Each row below holds a small network's activations on one input, seen along a few directions.
Each table varies a few parts of the input and shows all the possible inputs, shuffled.
A made-up example of a description, with smaller parts first: one of 3 separate values, together with either a single point or one of 11 places around a ring or (one of 5 places around a ring, together with one of 6 places along a line).
Shared parts are said once, and a part with two or three values counts as separate values.
In the rows, 128 means zero.

Other details of the inputs shift rows strongly along two fixed directions, in all tables alike. That doesn't count.

A family of inputs:
r1: [130 114 148 128 106 128  93 144 139 109 153 125 116]
r2: [121 123 128 129 125 128 140 121 115 131 130 131 139]
r3: [151  79 102 152 102 118 207  81  91  97 148 145 152]
r4: [139  91 116 144 102 121 161 115  97 105 151 145 141]
r5: [102 176 123 107 163 142 149 120 130 172  85 123 141]
r6: [163  99 103 162 116 109 156 113 108  82 144 135 122]
r7: [132 143 132 120 148 124  56 163 174 130 125 104  87]
r8: [131 104 162 129  95 127  64 156 144 103 170 122 111]
r9: [151  79 101 151 102 117 207  82  92  96 147 145 150]
r10: [130 101 159 129  96 125  65 165 135 105 173 129 113]
r11: [102 193 128  94 176 148 143 119 153 182  74 117 134]
r12: [ 98 192 123  98 174 149 144 127 135 185  73 125 139]
r13: [115 130 166 115 119 133  49 169 148 132 150 123 115]
r14: [128 181  91 132 180 129 180 109 121 153  72 127 133]
r15: [154 103 141 147 106 107  66 171 146  98 152 128  95]
r16: [128 122  92 136 136 129 215  84  85 139 105 148 163]
r17: [106 176 125 106 161 145 147 115 137 169  84 122 138]
r18: [103 164 161 101 143 142  60 167 155 159 121 118 117]
r19: [142  90 123 142 105 123 159 104 110 106 153 136 142]
r20: [ 96 193 124  99 174 146 145 125 139 182  73 120 137]
r21: [134 120  98 135 135 130 215  76 100 134 110 139 158]
r22: [138 118  98 147 141 119 135 132 125 121 118 131 114]
r23: [137 147 139 128 136 116  68 170 161 130 118 114  96]
r24: [143  68 151 148  74 113  88 151 119  76 195 132 116]
r25: [131 102 157 129  95 125  66 167 137 102 173 128 110]
r26: [140  92 120 145 101 123 158 105 105 104 150 138 141]
r27: [122 139 109 125 138 133 175 112 109 141 107 139 143]
r28: [139  93 151 133  97 124  94 139 136 101 172 126 119]
r29: [149 118 126 151 125 115 100 151 129  99 146 132 107]
r30: [113 150 159 108 129 138  68 157 159 139 131 115 111]
r31: [161 104 129 148 115 109  94 144 139  82 162 123  99]
r32: [101 164 163 102 143 140  59 164 157 157 122 112 116]
r33: [ 97 188 126  99 174 148 138 125 134 188  74 126 144]
r34: [149  75 100 157  96 117 204  79  82  95 148 148 156]
r35: [141 147 141 125 135 119  64 164 167 129 117 112  96]
r36: [118 137 113 127 139 131 172 106 109 144 109 133 148]
r37: [111 176 108 107 172 143 191  93 129 173  72 127 149]
r38: [112 156 133 113 145 141 129 121 135 155 106 123 136]
r39: [178  82  79 163 111  96 203  89 103  88 129 141 131]
r40: [130 102 163 129  96 127  62 153 142 107 171 122 115]
r41: [144  69 150 148  73 112  89 153 121  73 194 133 113]
r42: [118 158 136 121 154 128  47 177 171 141 116 104  89]
r43: [100 192 127  98 171 149 139 119 146 180  74 118 136]
r44: [164  74  70 171 114 106 200  88  93  85 133 139 131]
r45: [132 111 110 139 121 128 182  90 101 125 125 139 153]
r46: [ 96 193 125  99 174 146 144 125 138 183  74 120 138]
r47: [113 131 168 116 118 131  49 167 150 131 152 117 114]
r48: [130 110 153 125 111 129  91 139 140 118 157 123 123]
r49: [145  83 123 145 100 121 159 104 108 100 158 137 140]
r50: [118 134 168 114 116 135  50 163 158 128 150 114 109]
r51: [102 192 130  94 176 149 141 118 151 184  75 117 136]
r52: [102 175 124 107 163 142 148 120 129 172  86 123 142]
r53: [145  93 119 140 106 120 164 106 114  99 150 137 135]
r54: [127 126  92 137 135 127 219  85  91 134 105 142 157]
r55: [140  86 116 146 100 120 162 113  94 103 153 146 143]
r56: [128 112 144 128 108 127  98 150 128 115 154 131 121]
Description of these inputs: one of 4 places along a line, together with either one of 3 separate values or one of 11 places along a line.
The inputs of r2 and r33 match in every part but the place on the line of 4. If r36 is changed in the same way as r2 into r33, which row does it become? -> r18
The inputs of r44 and r22 match in every part but the place on the line of 4. If r26 is changed in the same way as r44 into r22, which row does it become? -> r55
Which other rows does r7 become when the choice among 3 separate values takes its other values? List them by row number. -> r31, r39
Which other rows does r11 become when the place on the line of 11 takes its other values? List them by row number. -> r3, r9, r19, r21, r28, r37, r48, r49, r51, r53

A family of inputs:
r57: [150  90 120 151 104 113 127 132 116  91 157 134 119]
r58: [110 152 149 110 137 138  95 148 141 150 121 123 126]
r59: [144 110  93 149 127 117 185 102 100 113 122 139 138]
r60: [145 107  93 152 126 117 187 101  99 110 123 141 139]
r61: [110 153 127 115 146 139 142 123 124 156 105 130 140]
r62: [135 118 161 129 110 121  34 180 159 106 162 116  93]
r63: [120 146 161 103 130 142  99 126 162 139 133 111 124]
r64: [107 161 135 109 147 140 126 132 133 160 104 125 136]
r65: [150  90 121 151 103 112 126 132 117  91 156 134 119]
r66: [149 102 106 150 116 114 161 114 109 104 135 138 130]
r67: [108 148 145 112 135 138  98 146 138 148 124 124 127]
r68: [103 170 116 111 163 144 163 112 120 172  84 130 147]
r69: [153  91 140 135 101 119 107 121 151  95 162 116 112]
r70: [109 153 126 115 146 139 142 123 123 156 105 129 141]
What do these inputs look like to the network? -> one of 2 separate values, together with either a single point or one of 6 places along a line
